Each row below holds a small network's activations on one input, seen along a few directions.
In each table, some parts of the input vary, and every possible input appears once, in random order.
Descriptions start from the smaller parts, as in this example, which fits no table here: one of 5 places around a ring, together with either a single point or one of 9 places around a ring or (one of 2 separate values, together with one of 6 places along a line).
Shared parts are said once, and a part with two or three values counts as separate values.
In the rows, zero is written as 128.

Other details of the inputs vary at random and push rows far along two fixed directions, the same in every table; ignore that.

Rows:
R1: [ 72 104  69  90 116 114  31 125 107 154 121]
R2: [144  80 163  92 105 128 119  89  85 126 125]
R3: [161  86 160 121  87 105 122 133  81 134 126]
R4: [ 74 159  50 129 135 142  99 118 180 137 119]
R5: [151  97 177 116 164 101 120 117  67 145 118]
R6: [162 119 143 140  98 136 186 103 148 114 109]
R7: [152  76 160  95  85 120 113 115  84 119 125]
R8: [ 87 129  93 104 140 108  34 175  96 151 150]
R9: [156  77 155 106  82 118 121 113  87 125 111]
R10: [146  78 158 101 102 124 121  88  83 134 111]
R11: [ 91 171  63 151 118 138 102 165 177 126 135]
R12: [163  87 156 118  87 100 118 132  76 138 123]
R13: [ 87 170  68 140 121 140  94 167 175 119 150]
R14: [155 155 132 171 110 164 232 102 203  98 112]
R15: [164 135 165 158 137 130 188 128 130 130 127]
R16: [154  96 172 115 165  92 122 113  67 151 115]
R17: [154 184 164 177 193 154 236 106 188 109 123]
R18: [ 77 178  83 135 198 131  95 150 163 133 142]
R19: [162 139 171 148 137 133 178 131 126 126 132]
R20: [159  95 171 120 122 105 117 138  66 146 127]
R21: [ 85 143  92 113 145 119  57 174 114 141 154]
R22: [ 70 121  77  88 123 133  49 127 124 132 139]
R23: [150  78 162  95  86 124 121 116  87 113 129]
R24: [ 73 164  62 126 135 153 101 121 185 127 127]
R25: [157 172 148 173 118 166 229 127 195  88 144]
R26: [156 164 139 167 112 171 235 104 209  90 117]
R27: [ 90 177  67 150 155 125 101 166 165 146 135]
R28: [ 89 175  67 146 119 139 101 166 180 123 141]
R29: [154 136 168 151 178 123 184 108 129 131 118]
R30: [145  96 184 102 167 105 114 120  64 134 135]
Description of these inputs: one of 5 places along a line, together with one of 6 places along a line.
Q: Changing only the place on the line of 5 turns R11 into R9. The same change can be made to R28. Which row results?
A: R26
Q: Which other rows does R29 become when the place on the line of 5 takes its other values? List them by row number.
A: R1, R3, R14, R15
Q: Which other rows does R4 become when the place on the line of 6 takes its other values? List them by row number.
A: R1, R2, R10, R22, R24

Rows:
R31: [ 97 159  84 125 114 140  98 156 176 100 134]
R32: [153  91 154 119 137  72  95 143  57 158 125]
R33: [106 152  64 143 101 121 110 161 172 118 133]
R34: [133  71 159  82  98 115  89 130  74 106 143]
R35: [151 106 177 109 153  99 103 133  72 135 124]
R36: [ 76 143  70  98 161 142 106  89 170 132 112]
R37: [175 124 205 144 124 167 227  80 125 109 149]
R38: [140  95 163  95 100 120  84 118  62 147 138]
R39: [ 99 150  71 136 107 138 107 170 174 116 122]
R40: [168 148 194 159 183 149 230 104 148  99 138]
R41: [155 137 142 174 134 156 232  58 189 111  80]
R42: [ 93 163  78 145 121 150 109 152 158 151 134]
R43: [ 97 164  89 148 170 120 104 172 151 145 121]
R44: [148  91 143 116  88 102  98 124  64 164 138]
Q: What do these inputs look like to the network?
A: either one of 2 separate values or (one of 3 separate values, together with one of 4 places along a line)
Q: Which other rows does R42 become when the place on the line of 4 takes its other values? List them by row number.
A: R37, R38, R44

Rows:
R45: [149 129 151 137 138 119 161 105 131 129 123]
R46: [151 116 162 137 139 143 171  88 125 125 112]
R47: [102 171 107 138 156 136 109 159 148 126 141]
R48: [101 142  83 133 107 133 112 143 174 112 118]
R49: [169 113 172 141  83 143 187 101 124 124 132]
R50: [ 89 149  90 136 150 138 112 120 159 140 115]
R51: [117 146 120 140 153 127 134 144 136 121 142]
R52: [105 153  73 142  96 142 117 141 161 143 133]
R53: [163 109 154 133  96 137 169 111 140  97 115]
R54: [ 97 142  86 116 119 143 111 143 174 101 129]
R55: [119  98 132  88 134  95  65 123  71 142 133]
R56: [107 167 104 145 153 136 106 159 151 130 138]
R57: [167 111 177 124  95 154 188 100 123 113 142]
R58: [142 128 144 146 145 124 149 134 124 123 136]
R59: [120 154 134 130 156 139 128 152 140 124 142]
R60: [173 118 177 138 137 126 182  92 119 119 125]
R61: [144  68 179  84 131 117 109  97  59 139 118]
R62: [138 122 132 137 135 131 154 104 129 144 101]
R63: [116  52 144  47 126  73   7 131  15 158 136]
R64: [ 77 108  80  84  91 117  18 150  85 149 150]
R65: [129 138 131 150 145 120 146 141 136 129 133]
R66: [146 117 143 124 101 137 158 116 141  95 119]
R67: [156  74 184  98 134 101 115 131  54 132 139]
R68: [104 167 105 147 149 129 109 162 153 136 133]
R69: [109 142  72 136 103 129 116 147 172 120 109]
R70: [109 154  85 153 148 118 121 160 150 142 129]
R71: [120 161 104 149 143 125 120 162 145 144 124]
R72: [159 119 156 139  89 150 171 105 128 119 138]
R73: [135 125 151 128 144 142 160  94 127 123 117]
R74: [127 146 104 139 142 116 134 124 145 142 118]
Q: What do these inputs look like to the network?
A: one of 5 places along a line, together with either one of 2 separate values or one of 4 places along a line
Q: Changing only the place on the line of 5 turns R45 into R74. The same change can be made to R49. Which row results?
A: R52
Q: Which other rows does R45 become when the place on the line of 4 takes its other values? List them by row number.
A: R50, R65, R68
